[-3.5 -2.9 -4.4  9.2] -> k_227
[-36.9  -6.9 -42.0  42.9] -> k_282
[-0.7 -0.5  5.0 -8.7] -> k_327
[  4.9  -0.6  43.7 -92.0] -> k_369
[22.7 34.1 10.7 23.8] -> k_933
[ 10.9  14.5   6.4 -21.1] -> k_995
[10.3 38.6 -1.1 19.8] -> k_654
[-2.3 -2.5 -0.3 -0.1] -> k_863
has: [10.7 23.8]
yes
has: [-0.7 -0.5  5.0]
yes
has: [-0.4 -0.1]
no
has: [-21.1   6.4]
no
has: [-2.3 -2.5]
yes
has: [22.7 34.1 10.6]
no

[ -5.1  -7.6 -32.3 -21.5  -3.9  38.0 -11.9] : k_972
[  3.8  20.3  55.5  73.7 -18.4 -66.4 -31.8] : k_89
[  8.3 -39.5 -48.9 -84.2  34.8  47.4  54.4] : k_763
[  7.8 -63.0 -30.6 -39.7  22.6   6.2 -12.3] : k_528
has: [20.3 55.5]
yes
has: [-30.6 -63.0]
no
has: [54.4 47.4]
no
has: [-66.4 -31.8]
yes
has: [-63.0 -30.6]
yes
has: [ -3.9  38.0 -11.9]
yes
has: [-31.8 -66.4 -18.4]
no

[ -5.7 -12.1 -92.7  61.8   9.7  12.1] = k_693
[-28.1 -25.2  28.0 -65.4 -42.7  15.7] = k_39
[-37.9  -2.7 -56.0  -7.1  -9.8  85.4] = k_349
[  3.9  67.4  33.6  81.8  -3.7 -69.1] = k_21
[-37.9  -2.7 -56.0 -57.3  -7.2  35.5] = k_884
[-34.0  56.6 -61.9  47.0 -85.7  85.7] = k_124
[-28.1 -25.2  28.0 -43.7 -42.7  15.7] = k_499
[ 75.0  -8.2  71.0 -52.7  74.6 -81.6] = k_46
[ -0.7 -88.6  26.0   6.6  67.1 -80.9] = k_483
has: [-28.1 -25.2  28.0]
yes
has: [ 28.0 -25.2]
no
has: [ 26.0   6.6  67.1 -80.9]
yes
has: [ -5.7 -12.1 -92.7  61.8   9.7]
yes
has: [ -2.7 -56.0  -7.1]
yes
has: [-88.5  26.0]
no

[-17.2 -67.2  53.5  77.3  53.5  57.2 -76.2  61.0 -71.4  41.0  56.8  17.2] = k_567
[-38.4  -9.6  39.4 -42.9  -7.7  62.0 -81.1 -20.7  29.5 -81.0 -55.6   1.0] = k_968
[ 69.0  79.0 -77.5  62.9 -76.6  25.4 -37.1 -49.3 -32.6  15.8 -60.2 -51.0] = k_597
[-55.0  60.4  67.3  48.7  82.2 -52.6  65.9  77.7  18.4   4.9 -77.6 -30.7] = k_310
[ 49.6 -67.5 -15.7  48.3 -48.1 -48.1  -9.4  -7.4  65.4 -75.1 -75.4 -19.5] = k_855
[-48.7 -78.5  27.8  17.4  50.3  58.6 -40.5 -68.7  33.0 -43.2  81.9 -68.9] = k_634
[-38.8   0.9 -67.2  30.7  81.5 -46.4  63.3  35.9 -51.6  64.8 -18.3 -11.6] = k_315
[ 75.6  46.2  40.6   0.2  65.3 -45.3  18.4 -30.8  37.9  50.1  57.0 -70.3] = k_549
[ 60.8 -43.2  82.2  46.1 -81.1 -11.7  29.4   1.3 -31.7  78.1 -35.8  71.1] = k_26
[-26.4 -69.5 -71.1  57.6  63.1 -19.6 -56.7  28.7 -63.4  73.6 -58.1  16.0] = k_579
[ -2.6 -77.0  73.0  -2.9 -63.1   5.6  45.0 -82.4 -68.1 -41.8   6.7 -78.4] = k_149
[ 31.9 -48.4 -33.2 -44.0 -22.2 -68.2  31.1  30.2  39.3  46.9   0.9  12.6] = k_408
has: [-70.3  57.0]
no
has: [-37.1 -49.3]
yes
has: [77.3 53.6]
no

[ 18.7 -23.7 -34.1  45.4] = k_594
[-33.5 -12.9  -8.1   5.1] = k_557
[ 32.2 -11.1  12.7 -13.6] = k_575
[-19.4  14.1  10.0 -84.1] = k_807
[  7.3 -26.1 -20.7 -35.8] = k_637
[ 26.9   6.0  40.8 -84.2] = k_247
[ 12.3  -9.9  -7.2 -24.7] = k_117
[-19.7 -17.2 -11.5  78.9] = k_589
[ -1.7 -19.3   5.7   1.7] = k_835
[14.5  0.1  2.5 -1.6] = k_810
[-34.7  13.1 -17.3  13.0] = k_911
[ 21.0  13.9  36.8 -50.8] = k_343
has: [  7.3 -26.1]
yes
has: [-17.2 -11.5  78.9]
yes
has: [-17.3  13.0]
yes
has: [ 26.9   6.0  40.8 -84.2]
yes
has: [ 45.4 -34.1 -23.7  18.7]
no
has: [-23.7 -34.1]
yes

[-15.5   5.5 -17.0 -19.6  43.4   7.3 -49.3  -4.4] -> k_956
[ -5.3 -33.1  -1.0 -47.8  19.2  10.2 -11.6   5.1] -> k_746
[  8.1  19.9   5.5  32.7 -20.7  -9.5  21.8  -2.2] -> k_619
[-11.1   8.5 -13.0  -8.7  33.4   4.5 -36.1  -3.8] -> k_80
[ -4.9  15.2  -6.5  10.4  11.7  -0.7 -47.7  -3.2] -> k_784
[  3.1 -33.4   8.8 -88.8  -7.3   7.1  15.2   6.9] -> k_241
[ 1.5 14.4 -1.0 18.8 -5.8 -3.6  2.7 -2.7] -> k_373
has: [14.4 -1.0 18.8 -5.8]
yes
has: [-11.1   8.5]
yes
has: [ -6.5  10.4  11.7  -0.7 -47.8]
no
has: [ 1.5 14.4 -1.0 18.8]
yes

[-35.5  27.9 -24.1  23.7 -21.2   6.5 -29.6   2.3 -34.4   2.0   0.4  53.0
   6.7  10.5   4.5   0.0  45.7   4.4 -37.4] -> k_199
[-32.9  33.3 -20.3  18.1 -37.4   5.2 -33.0   2.4 -29.0   4.9   5.7  71.0
  -2.2 -14.5   1.3  21.4  64.0  19.9 -61.5] -> k_800
[-42.3  -1.2  29.1  25.0  22.9 -42.7 -45.3  -4.7 -31.6  -3.9 -14.4 -26.8
  39.2  66.4 -17.1  11.6  46.2  -4.5  15.5] -> k_384
[ -3.1 -29.8  44.9   5.8  43.3 -45.6 -13.3 -10.6   6.7  -4.6 -13.1 -75.1
  29.9  71.0  -7.5 -24.3 -22.4 -26.2  65.1] -> k_982
[-35.5  27.9 -24.1  23.7 -21.2   6.5 -29.6   2.3 -34.4   2.0   0.4  53.0
   6.1  -2.6  -5.5  27.7  59.0  27.6 -50.1] -> k_428
has: [39.2 66.3]
no
has: [-31.5  -3.9 -14.4 -26.8  39.2]
no
has: [ 39.2 -26.8 -14.4]
no

[-19.4  23.6  27.2 -59.0 -33.2 -36.8  18.3 -11.7 -15.2  25.1  17.0  -3.1
  24.4 -27.3 -12.8 -28.8  25.7  52.8  12.4 -37.2  26.5 -16.0  18.4   5.5
  30.6   5.8   2.7   4.8   8.9 -37.1  40.6  15.7 -11.6  -8.0   9.8   4.5
  10.8   8.2  19.1  13.9  -8.3 -18.0  29.9  -5.9 -11.6  -0.7  -6.1  43.0
  -2.3 -11.1 -17.9 -11.4 -36.4] = k_271
[  6.6  65.2  36.4   8.3   0.0 -16.9  20.1 -39.4   2.4 -40.5 -52.2 -12.8
 -33.6 -23.4  23.9  14.1   6.3  34.6 -29.3   7.3  22.9   7.5 -14.5  -5.8
  19.3  -4.8 -47.7   6.5 -40.3   5.6  57.7 -14.5 -40.8 -21.4 -42.2  -4.0
 -26.6 -14.5  28.1 -14.1  18.1  21.5   5.7 -11.0   4.1  22.8 -24.1  37.7
 -32.4  -7.1  12.1 -32.9 -25.4] = k_518
[ 15.9 -23.6 -31.8  65.9  27.4  75.0 -33.2 -19.2   1.6 -23.2 -42.5   6.5
 -41.0  37.6  17.8 -11.2 -44.8   1.6  -1.7   8.3 -13.1  15.0 -55.8 -16.7
  11.4  25.1  -8.5 -36.5 -33.4  14.5 -24.6 -40.1   4.5  25.4 -40.8 -50.5
 -15.4   7.4 -30.6 -38.4  14.2  52.5  14.9  21.9  12.5  13.5  -2.0   6.2
  16.7  -8.6   4.7  10.8  37.6] = k_240
[-15.8  48.7  11.6 -48.0  -4.7 -91.1 -22.8  44.7  23.3   2.7  55.4  20.1
 -14.8 -16.9  23.4  -0.5 -51.8  21.0  35.7   2.5   6.5  14.8 -74.0 -38.7
  16.5  12.7  31.4 -41.2 -13.1  -2.8  24.2 -62.2  27.7 -52.2  58.4 -57.0
  18.5 -18.8  42.8 -66.1  18.2 -26.3   1.7 -47.3   7.4  17.9 -24.0  36.3
  10.1  28.6   2.8   2.8 -16.1] = k_513
[ -0.1  -4.2 -16.0  -8.3   8.9 -14.7 -18.1   6.3   7.8 -12.0 -19.1   7.6
 -22.1 -12.5  20.6   0.6 -29.4   8.7  -0.3   0.5  -7.9  22.2 -36.8  -9.7
  16.8  28.1 -23.1 -23.9 -30.1  10.6  -9.9 -23.8 -15.9 -18.3 -24.3 -28.5
  -6.0   7.1  -8.7 -26.8  14.1 -11.5  15.1 -15.0  18.6  17.0 -23.6  15.6
  -9.6   2.4   9.6 -16.0 -11.7] = k_209
has: [23.4 -0.5]
yes
has: [-33.2 -59.0]
no
has: [ 26.5 -37.2  12.4]
no
has: [-31.8  65.9  27.4]
yes
has: [ 28.1 -14.1  18.1  21.5   5.7]
yes
has: [-33.2 -19.2]
yes
has: [ -8.3 -18.0  29.9  -5.8]
no

[ 66.8  69.6 -33.1  23.1 -71.1] : k_903
[ 33.2  25.2  41.6 -28.9  -1.0] : k_794
[ 33.2  25.2  -2.2 -28.9  -1.0] : k_111
has: [-28.9  41.6]
no
has: [ 33.2  25.3  -2.2 -28.9  -1.0]
no
has: [ 66.8  69.5 -33.1]
no
has: [ 41.6 -28.9  -1.0]
yes
has: [-28.9  -1.0]
yes

[ -6.8 -12.1 -12.7  24.2 -18.7 -29.3   6.5 -11.8  14.4  12.9 -10.8 -20.4
  38.4  30.4  24.4  22.0   3.0 -15.3  -1.1 -12.7 -25.7 -26.4 -10.9 -14.4
  -3.5  -9.5  25.7  15.3 -32.9  -4.1  22.6   3.5  20.9  20.5] -> k_962
[ 11.9   4.0   6.2  -7.0  15.1  14.5   8.3   4.5 -11.0   5.0   1.0  12.9
  -4.6   2.4  -8.6   2.1  -4.3  -3.5  -1.3   1.6   7.1   6.7  11.3   0.5
   0.3   7.7  -3.6  -6.5  11.7   9.6  -3.2  -5.9 -10.4   4.6] -> k_752
[ 11.2  -7.8   5.6 -10.8   6.2  -4.9   9.2 -18.4 -20.0   9.0 -15.0  -7.1
   0.3   7.8 -18.9   9.0  -7.8 -18.9  -3.3 -10.3 -14.9  -4.1  -0.4 -14.4
 -10.8   6.6 -12.0  -8.5   2.5   8.8   0.5 -16.7 -19.4   5.1] -> k_780
[  0.3  -1.6  -9.9  -6.1   2.1 -11.6   3.9 -15.5 -22.6   6.4 -24.1   0.1
   5.3   2.3 -17.3   7.6 -24.1 -21.1 -22.1 -25.4  -4.9   1.8  -4.4 -29.5
  -1.1 -12.3 -17.1 -25.2  -2.7  -4.7 -17.5 -28.4 -16.5  -1.0] -> k_69
[-50.1  -4.4 -14.1   4.1 -45.6  -5.0 -54.0  25.5  49.9 -53.5  38.0 -20.6
 -38.4 -52.3  32.1 -55.6  31.2  50.2  17.8  35.1   9.5 -11.4 -23.2  47.7
  -1.6 -19.1  11.4  31.0 -20.1 -38.0  -1.1  50.3  35.6 -43.4] -> k_744
[-13.4   0.1  -0.7  27.3 -30.4 -25.8  -6.6 -25.1  -9.7  12.6 -26.4 -37.4
  30.3  25.6  12.3  21.7 -20.9 -35.8 -29.6 -13.0 -43.5 -24.9  12.8 -34.1
 -35.1 -22.7  -3.3   5.6 -51.5 -17.7  22.8 -18.2 -17.3  14.3] -> k_116
[ -6.2  58.3  55.8   5.9  -5.7   6.7 -28.2 -20.7 -21.9  18.9 -28.5 -25.9
 -14.4 -24.7 -13.6   7.7  -6.0   9.8 -36.5  28.2  -6.2  54.3  60.9 -16.5
 -17.7  -9.9 -74.6  -0.7  -4.0 -17.3   3.0 -30.0 -54.0 -45.6] -> k_119
[-71.6  -1.5  26.9  12.7 -67.5 -26.8 -71.2  16.9  58.8 -61.1  29.0 -37.5
 -35.6 -64.3  38.3 -60.3  27.7  55.5   7.8  28.0   4.9  -9.7 -36.3  38.0
   0.7 -38.2   2.0   6.5 -35.0 -59.0  -8.0  48.1 -18.9 -59.8] -> k_321
[ -8.1  -4.0 -23.8 -20.0  11.5  28.1  -9.5  35.5   4.7 -34.0  28.6  38.7
 -37.2 -34.7  -6.9 -38.9  -6.2  22.7   4.9   1.3  43.4   8.0 -15.2  24.0
  18.8  -4.4   7.0 -20.0  27.6  -6.0 -36.9  13.4  12.0 -13.3] -> k_942
[-71.6  -1.5 -23.2  12.7 -67.5 -26.8 -71.2  16.9  58.8 -61.1  29.0 -37.5
 -35.6 -64.3  38.3 -60.3  27.7  55.5   7.8  28.0   4.9  -9.7 -36.3  38.0
   0.7 -38.2   2.0  29.2 -35.0 -59.0  -8.0  48.1  42.7 -59.8] -> k_894
has: [55.5  7.8 28.1  4.9 -9.7]
no
has: [-1.4 26.9]
no
has: [35.6 50.3]
no
has: [  1.4  43.4   8.0 -15.2  24.0]
no

[-50.4 -38.2 -46.2 -59.5 -66.8  10.7   5.4 -25.7  -6.3 -77.2 -14.7 -46.2
  21.6 -66.5  14.7   9.6 -38.7  -2.6  26.7  38.9 -21.2 -42.3 -36.2 -67.1
 -26.2   2.0 -72.6  44.2  -6.0  33.5 -15.1 -20.3  28.5 -59.9  29.3 -35.9
 -46.2  32.3  44.9 -52.5 -38.4 -37.4  21.4  62.1  49.4  10.4  18.8 -46.1
 -32.8 -63.6  19.3 -46.9  51.1 -78.5  -3.6  49.4  45.2  16.9 -54.1 -14.8
  10.0 -34.6 -13.9] : k_801
[-47.5 -38.6 -45.3 -57.6 -67.5  12.1   7.4 -24.4  -7.5 -76.7 -12.8 -46.6
  20.0 -65.2  11.1   8.5 -35.2  -5.6  25.0  35.5 -21.4 -43.7 -40.7 -69.2
 -22.3   0.0 -71.1  47.5  -6.7  31.8 -14.5 -17.0  25.8 -57.0  26.6 -35.7
 -45.4  27.8  41.9 -53.6 -35.1 -36.9  18.0  58.4  49.9   8.3  20.6 -45.2
 -28.8 -64.8  21.5 -45.7  48.6 -78.3  -4.5  51.0  47.6  13.6 -54.8 -15.7
   6.8 -30.7 -11.4] : k_937
[ 30.8  10.9  19.2  42.2  44.6 -25.9 -10.6  14.6 -12.1  42.5  14.8  38.3
 -26.0  29.0 -23.5 -18.1  17.9  -8.1 -28.1 -34.0  -1.3  12.5  24.0  48.5
   3.2 -13.3  45.5 -41.6  11.1 -30.4   7.6  11.2 -32.8  42.5 -21.6  14.4
  20.2 -30.3 -42.0  27.3  28.8  13.4 -28.8 -51.1 -38.3 -15.2 -27.4  33.6
  16.3  39.7 -14.2  28.3 -41.8  53.6 -11.2 -47.0 -49.0 -24.5  31.9  -7.0
 -10.7  15.5  -0.3] : k_732
[  3.9 -37.4  18.4  42.7 -20.3 -15.8  55.6 -25.1 -11.7  -7.1  34.8 -27.4
 -31.6   2.2 -51.0 -46.4  67.5 -43.9 -45.0 -25.6 -24.3 -37.5 -74.3 -31.3
  52.2 -30.0  -3.1  41.5  19.0  -7.0 -30.2  19.0 -51.7  42.7 -49.9 -34.0
 -18.1 -73.9 -59.8 -46.8   9.8  -3.3 -65.6 -34.9  10.7 -60.2  34.0  36.6
  62.6 -43.5   9.5 -32.1 -55.2 -11.4 -12.2  28.8   3.2 -37.4 -16.6 -28.5
 -72.3  68.5  -8.1] : k_300
[-38.8 -21.4 -50.0 -27.6  46.3  -1.9 -55.1 -37.9 -23.0 -14.6 -66.9 -12.8
  67.5 -24.3  42.5 -21.0 -49.4 -35.4  58.3   6.7  74.8 -27.7  38.6  -2.2
  10.7 -36.2 -13.5 -42.8 -49.7  -6.3 -51.1 -72.0  28.6 -22.8  42.0  24.4
 -36.5  42.7  29.8  29.1 -17.1 -77.9 -13.6  -8.2   0.4  41.1 -68.5 -70.3
 -70.1  19.1 -51.2  -0.8  10.2  -1.0 -57.4 -32.1 -25.7  35.3 -65.3 -17.0
  34.1 -35.9 -54.1] : k_297
[ -1.1 -15.6   6.6  19.6  -4.9  -3.4  25.2 -15.5  -6.0  -3.7  11.1 -15.8
  -8.7   1.4 -19.5 -20.3  32.8 -24.0 -15.4 -10.2  -3.3 -18.2 -32.5 -16.0
  30.8 -17.7  -1.1  17.5   5.5  -3.5 -19.0   3.1 -23.4  19.2 -21.5 -11.5
  -8.0 -30.6 -23.6 -17.9   0.7  -5.4 -27.8 -14.3   5.4 -23.6  12.7  15.5
  27.2 -18.0   0.1 -16.4 -25.0  -4.2  -9.9  12.7   1.9 -13.2 -11.2 -15.6
 -31.1  34.9  -7.4] : k_236
[-14.4   8.6  -0.1 -13.6  14.4  -7.2 -24.9  -8.4  12.2  12.4 -26.1   0.8
  14.5   7.4  27.0   1.0 -26.1  18.6  10.8  10.6  16.8  19.7  32.9  18.2
 -20.2  14.1  -2.1 -30.8 -14.0   3.0  -8.4 -26.9  21.8 -17.7  12.3   6.6
  -1.9  24.4  11.8  17.2 -17.1  -2.7  13.1   5.1 -15.9  13.0 -17.9 -19.2
 -31.4  16.1 -27.0   1.7   5.7   5.3   5.6 -19.7 -19.6  22.5   2.9  18.3
  17.2 -29.5 -16.3] : k_664
[-55.0  -3.7  64.1  -8.2 -27.8 -55.3   4.6 -62.0  73.6  46.2 -37.0 -53.0
 -27.2  50.4  32.4 -47.4  -3.5  66.3 -60.4  21.5 -21.8  65.2   4.8  20.7
 -44.9  68.7 -32.1 -43.4 -13.4  21.8 -54.0 -57.5  24.1 -34.2 -47.8 -55.3
 -21.1 -17.4 -45.7 -29.1 -78.9  43.5 -14.2  -3.1 -56.2 -64.2  33.3  -6.1
 -18.4 -26.5 -81.7 -59.6 -52.3 -22.6  69.6 -10.5 -55.6  36.7  29.3  74.6
 -56.1 -32.9 -53.7] : k_660
[-21.6 -11.5  22.8   9.4   2.2 -23.3   9.4 -28.6  25.1  16.7  -8.2 -16.4
   2.5  15.6  15.8 -26.7   7.3  17.1 -14.1  14.2   3.6  13.9   4.4  11.7
  -3.0  20.0  -9.9 -10.0   3.5  15.0 -28.8 -24.4  10.1  -0.3  -9.4 -19.5
 -16.4  -5.4 -17.3 -10.3 -22.5   5.3 -16.8  -0.1  -8.9 -22.1  11.6   1.0
  -1.8  -8.7 -29.2 -23.2 -20.3  -3.8  18.5   1.8 -22.8  19.3   2.5  22.3
 -20.5  -1.7 -28.0] : k_629
has: [ -9.4 -19.5]
yes
has: [25.2 -3.4 -4.9 19.6  6.6]
no
has: [-46.9  51.1]
yes
has: [-23.6  12.7  15.5]
yes

[ -7.4  16.3 -22.5   2.4   4.8   2.6  25.4  -8.9 -43.6  26.6  14.1 -12.1] = k_846
[  6.8   6.2 -10.2  -1.8   8.5   4.7  41.7   5.7  -0.9   8.6 -35.7 -14.4] = k_237
[  1.6  -6.7  18.8 -22.6 -29.3   6.5   9.2  23.5  -4.5  -2.8  -7.7 -38.2] = k_256
[-37.8 -16.2   7.9  -1.7  45.3 -27.6  22.7   0.7   5.6   9.4 -25.5  40.3] = k_336
[-24.3  18.9  35.7   9.2 -61.0  76.5 -57.5  13.2 -33.4   8.3   4.4 -45.5] = k_678
has: [-12.1  14.1]
no
has: [  0.7   5.6   9.5 -25.5]
no
has: [ 18.8 -22.6 -29.3   6.5   9.2]
yes
has: [41.8  5.7]
no
has: [-16.2 -37.8]
no
has: [25.4  2.6  4.8  2.4]
no
has: [-0.9  5.7]
no

[29.7 32.7  0.0 20.8  3.0  0.0  0.0  0.0  8.9 14.9  8.9  5.9  0.0 14.9] -> k_847
[ 5.9 23.8  5.9 20.8  5.9  0.0  0.0  3.0 92.1  5.9 32.7  8.9  3.0 77.3] -> k_829
[32.7 32.7  0.0 38.6  0.0  0.0  8.9  3.0  0.0 41.6  5.9 74.3  0.0  3.0] -> k_441
[26.7 23.8  3.0 11.9  3.0  0.0  8.9  5.9  5.9 17.8 26.7  8.9  8.9  8.9] -> k_400
[ 8.9 20.8  3.0  5.9  5.9  0.0  0.0  0.0  5.9  5.9 17.8 11.9  5.9 17.8] -> k_183
[14.9 11.9 11.9  5.9  0.0  3.0  8.9  3.0 14.9  8.9 35.7  0.0  5.9 14.9] -> k_473
[38.6 44.6  0.0  5.9  3.0  0.0  0.0  3.0 14.9  8.9 20.8  5.9  8.9 20.8] -> k_449
[17.8 17.8  0.0  8.9  3.0  0.0  3.0  5.9 20.8  3.0 26.7  8.9 26.7  3.0] -> k_221
has: [5.9 3.0 0.0 3.0 8.9]
no
has: [26.7  8.9 26.7]
yes
has: [ 8.9 14.9  3.0]
no

[-55.2  55.5 -42.4   7.1  46.4  19.8] = k_220
[-70.8  37.4 -51.1  42.3  -4.9   9.2] = k_492
[ -1.0   2.7  19.9 -91.3  13.4 -51.2] = k_872
[ 28.1  -6.2  59.3  14.3 -42.8  -9.3] = k_561
has: [46.3 19.8]
no
has: [-51.2  13.4 -91.3  19.9   2.7]
no

